These are the activations of a small neural network, seen along a few directions. Each row is one input.
Each table varies a few parts of the input and shows all the possible inputs, shuffled.
A made-up example of a description, with smaller parts first: one of 6 places along a line, together with either a single point or one of 11 places around a ring or (one of 3 separate values, together with one of 5 places around a ring).
Shared parts are said once, and a part with two or three values counts as separate values.

Other details of the inputs shift rows strongly along two fixed directions, in all tables alike. That doesn't count.
To show where, the next rows are all for the same input, with only those details redrawn:
[ 15 -10  17 -18  -3   3  -9  30  37  29  18 -28  16 -15]
[ -4   2  12   2  -7  26  22 -13   1 -28  -9  10 -55 -13]
[ 10  -7 -28   4  16  -9  -8 -10  -2  -1  -9   8  25  -7]
[ 12  -9 -38   6  21 -16 -13 -13  -7   1 -11  11  39  -5]
[  8  -6 -46  13  23 -13  -7 -27 -19 -14 -20  23  27  -3]
[ 16 -10  14 -17  -1   1 -10  29  35  29  17 -27  20 -14]
[  0  -1   8   0  -4  19  14  -7   5 -17  -6   5 -36 -12]

Table:
x1: [ -6  -6 -27  26   6 -38 -16 -35 -28 -15  -8  22  28  14]
x2: [  6  -1   0 -10   5   6 -14   7  17   3   5  -5   4 -11]
x3: [  7  -3  36 -18 -10  -4 -10  37  19  24  33 -21  18  10]
x4: [ 10  -7 -28   4  16  -9  -8 -10  -2  -1  -9   8  25  -7]
x5: [  6   0   4 -13  -9   8 -13  29  24  43  16 -19  36  -9]
x6: [  4  -2   0  -8  -3  -3  -1  13  15   1   0 -10   7 -11]
x7: [  4   4  -1  -5  -1   2   0  14  10   4   1 -14   6  -3]
x8: [ -2  -2   3  -8   2   7   4  12   5  11  -7 -12  10   2]
x9: [  1  -3  -1  -6  -1  -2   0  11  14   9  -3 -12   3   7]
x10: [ -1  -2 -24  10  14 -10  -4  -4  -9   3 -18   3  30  -4]
x11: [ 20   9  32 -14  -6  -7 -13  26  25  26  34 -23  14   3]
x12: [ -1   0 -12   1  13 -21  -8  -6 -21  -1  10  16  30  17]
x13: [ -8   7   9  -6  -4  30  27 -15  -5 -23  -5   7 -59  -1]
x14: [  0  -9 -24   4  10  -9  -3  -4 -20  13 -23   3  26   4]
x15: [  8  -7  34 -11  -7 -13 -14  35  22  23  31 -16  26  -3]
x16: [-13   4  27  14 -14   5  11  -3 -12 -17   7   6 -31  11]
x17: [-11   3   5   1 -16  24  12  -7   1  -7  -7  15 -24 -17]
x18: [ 16  -4  12 -15   1   6  -9  30  30  32  18 -30  19  -6]
x19: [ -4  -1 -47  10  23 -22  -1 -25 -20  -7 -22  18  24  14]
x20: [ 15  -6  14 -24  -3   9  -8  31  30  31  19 -31  14  -2]
x21: [-19   2  15   1  -8  24  30 -10 -17 -12 -21   5 -56  -3]
x22: [  8  -2 -48  15  23 -12  -8 -25 -21 -12 -19  20  25  -1]
x23: [  4   2 -49   3  25  -6 -18 -25 -23 -15 -17  22  25  10]
x24: [ -1   3 -49   3  21 -17  -2 -23 -26 -13 -19  17  27  10]
x25: [ -7   6  25   8 -10   6  10   1 -10 -21   9  12 -32   1]
x26: [-14   2  26  14 -17   2   9  -2 -11 -18   7   7 -32   5]
x27: [  5   0 -31  -4  11 -10  -6  -4  -9  -4 -12   2  27   7]
x28: [-18   6  30  17 -25   5  14 -19 -10 -29   3   5 -60   6]
x29: [-10   1  12   8  -7  18  19  -1 -10  -2 -20  -1 -34  -7]
x30: [ -3  11   6  -1   1  26   4  -6   2 -18  -3   4 -39  -4]
x31: [  2  -1 -42   8   8  -8 -16 -10 -12  14 -10  16  48  -7]
x32: [  7   0  13 -29   3   9 -15  28  30  30  23 -28  11  -2]
x33: [ -8  -4 -11   7   7 -25  -8  -9 -23   2   7  10  29  21]
x34: [  5   1 -31   5  11 -14  -8  -3  -6  -5 -12   2  26  -4]
x35: [-11  11  32  10 -11  17  20  -5 -14 -30   7  16 -51   7]
x36: [ -3  -7 -41  21  17 -17  -4 -20 -33   0 -34  17  27  -3]
x37: [ -4  19  27  -6 -10  15  21 -19 -10 -28  11  14 -60   9]
x38: [-12   7   5  -6 -18  32  15  -6  -4  -7  -6  11 -31  -3]
x39: [-11  -5  14   6  -9  13  17  -2  -7  -6 -21   3 -33 -15]
x40: [-15  -2  29  12 -17   0  10  -4  -8 -20   6  10 -30   3]
x41: [ 12   0  13 -19   0   7 -21  31  34  26  20 -29  12 -12]
x42: [  3  -4  30  -1 -16 -18 -17  22  21  30  29 -31  19  11]
x43: [ -9   0   9   6  -8   8  16  -5  10 -17 -13   4 -37  -7]
x44: [-15   5  10  -4  -1  19  24  -5  -6 -10 -12   0 -32   0]
x45: [  2  -3 -29  12  12 -18  -7  -5  -1   2 -15   3  23   1]
x46: [-11   7  12   7  -3  21  20  -2  -3 -12 -15   0 -30  -4]
x47: [  4  -9  20 -13  -3  -2  -5  33  31  31   7 -29  27 -14]
x48: [ -7   2 -49   4  13  -3  -3 -28 -28   2 -16  30  32   4]
x49: [-18   6  30   9 -25   9  16 -19 -13 -29   3   6 -59  17]
x50: [ 14   9  14  -3  -2 -10  -9   4   7   4  19  -3   4   0]
x51: [ -7  -2  15  -1 -11 -18  -6  -2   0  10  19 -12   3  18]
x52: [  4  14  23  -6  -9  10   9  -9  -5 -20  11   9 -37  11]
x53: [  7  -3  17 -10  -5  -3  -6  34  36  32  12 -33  14  -1]
x54: [  6  10  14   3  -4  -3   4 -15  -5 -21   7  16 -22  -1]
x55: [  1  -8  31 -11 -14 -11 -13  32  15  27  29 -24  24  14]
The inputs of x47 and x8 match in every part but one. If x1 is changed in the same way as x47 into x8, which row does it become?
Answer: x49
The inputs of x17 and x48 match in every part but one. If x4 is changed in the same way as x17 into x48, which row does it become?
Answer: x13
What do these inputs look like to the network?
Answer: one of 5 places along a line, together with either a single point or one of 4 places along a line or one of 6 places along a line
Start at x33 and move only the place on the line of 5, one step at a time. The first step leads to x55. Which rows follow, in order?
Answer: x16, x26, x40
Which other rows agree with x18 in the place on the line of 5? List them by row number.
Answer: x5, x7, x11, x16, x29, x30, x35, x42, x46, x53
Change only the place on the line of 6 in x32. List by row number the other rows that result.
Answer: x13, x19, x21, x24, x44

Table:
x56: [ 16  -5  -3  -6  12 -13 -19  22  16  24   9 -14  41 -10]
x57: [ -2  -3 -10  10   8 -11   0  -3 -14  -1 -14   1  13   5]
x58: [ -1   1   3   5   1  10  10  -5   1 -15  -6   9 -18 -10]
x59: [ -4   0 -14  -2   3  -1  -3  -3 -11   3  -4  11  17   1]
x60: [ -2  -7 -12   9   4 -15   0 -10 -12   6 -12   2  10   2]
x61: [ -5   4   8   2  -5   0   5  -8  -8 -18   5  10 -17   5]
x62: [  6   4  -6   6   9 -14  -7  -6 -14  -7   3   9  14  10]
x63: [ -3   0   2   1  -2   9   7  -5   0 -16  -6   9 -18 -11]
x64: [  6   4 -20  -1  17  -5  -3  -6  -9  -4  -8   3  11   7]
x65: [ -2   7  -6  -1   0   9   5  -9   2 -13  -6   1 -21   2]
x66: [ 12  -5   2  -7   5 -21 -16  19  11  22  21 -12  43   7]
x67: [  1   0 -21  -5  12  -6  -3  -7  -5  -5  -7   4  12   5]
x68: [ -3   2  35 -16 -17  22  10  27  20  17  16 -16 -17  -5]
x69: [ -7   0  32  -3 -20   9   7  22  23  12   8 -25 -23  -5]
x70: [ 23 -13   3 -14   4 -16 -23  29  31  45  19 -27  51 -13]
x71: [  1   3  -2  -4   2   8  10 -14  -3  -8  -6   2 -24   1]
x72: [ -5  -6 -11   9   5 -11   3  -4 -10  -1 -12   3  15   5]
x73: [  4   1 -20  -2  14  -5   0  -7  -6  -4  -7   4  12   7]
x74: [ -5   3   6  -1  -7  14  11  -9  -9   0  -2   6 -19  -4]
x75: [ -2  -1   1   6  -3  11   3  -7   2 -15  -4   7 -19  -9]
x76: [  0   5  36 -15 -15  22   7  27  16  17  15 -17 -19  -6]
x77: [-13  -3   3  10  -7   4   9  -7  -7 -11 -11   2 -20   3]
x78: [  2   3  -1   6  -5   9   4  -7   3 -16  -7   7 -18 -10]
x79: [  2  -1 -22  -1  11  -4  -7  -9  -4  -3  -5   2  11   7]
x80: [ -5   0  33 -15 -20  23   3  25  22  18  18 -18 -19  -6]
x81: [  1  -1  -9   6   4 -12 -11  -9  -8  -5   6   8  14   9]
x82: [ -8   7   3   3 -10  14   6  -5  -4  -5  -2   6 -17  -3]
x83: [  6  -1  -7   5   6 -17  -8 -15 -10   0   4   9  12   7]
x84: [  2   4  -9   8   2 -15 -12 -11  -6  -5   4   8  15   7]
x85: [-13  -2   5   6  -6   2  12  -5  -8 -13 -12   3 -19   1]
What do these inputs look like to the network?
Answer: one of 5 separate values, together with either a single point or one of 5 places along a line
Change only the place on the line of 5 in x62. List by row number the other rows that result.
Answer: x61, x66, x81, x84
Change only the choice among 5 separate values in x79. List by row number the other rows that result.
Answer: x75, x77, x80, x81
Which other rows agree with x76 in the choice among 5 separate values? List them by row number.
Answer: x59, x68, x74, x80, x82
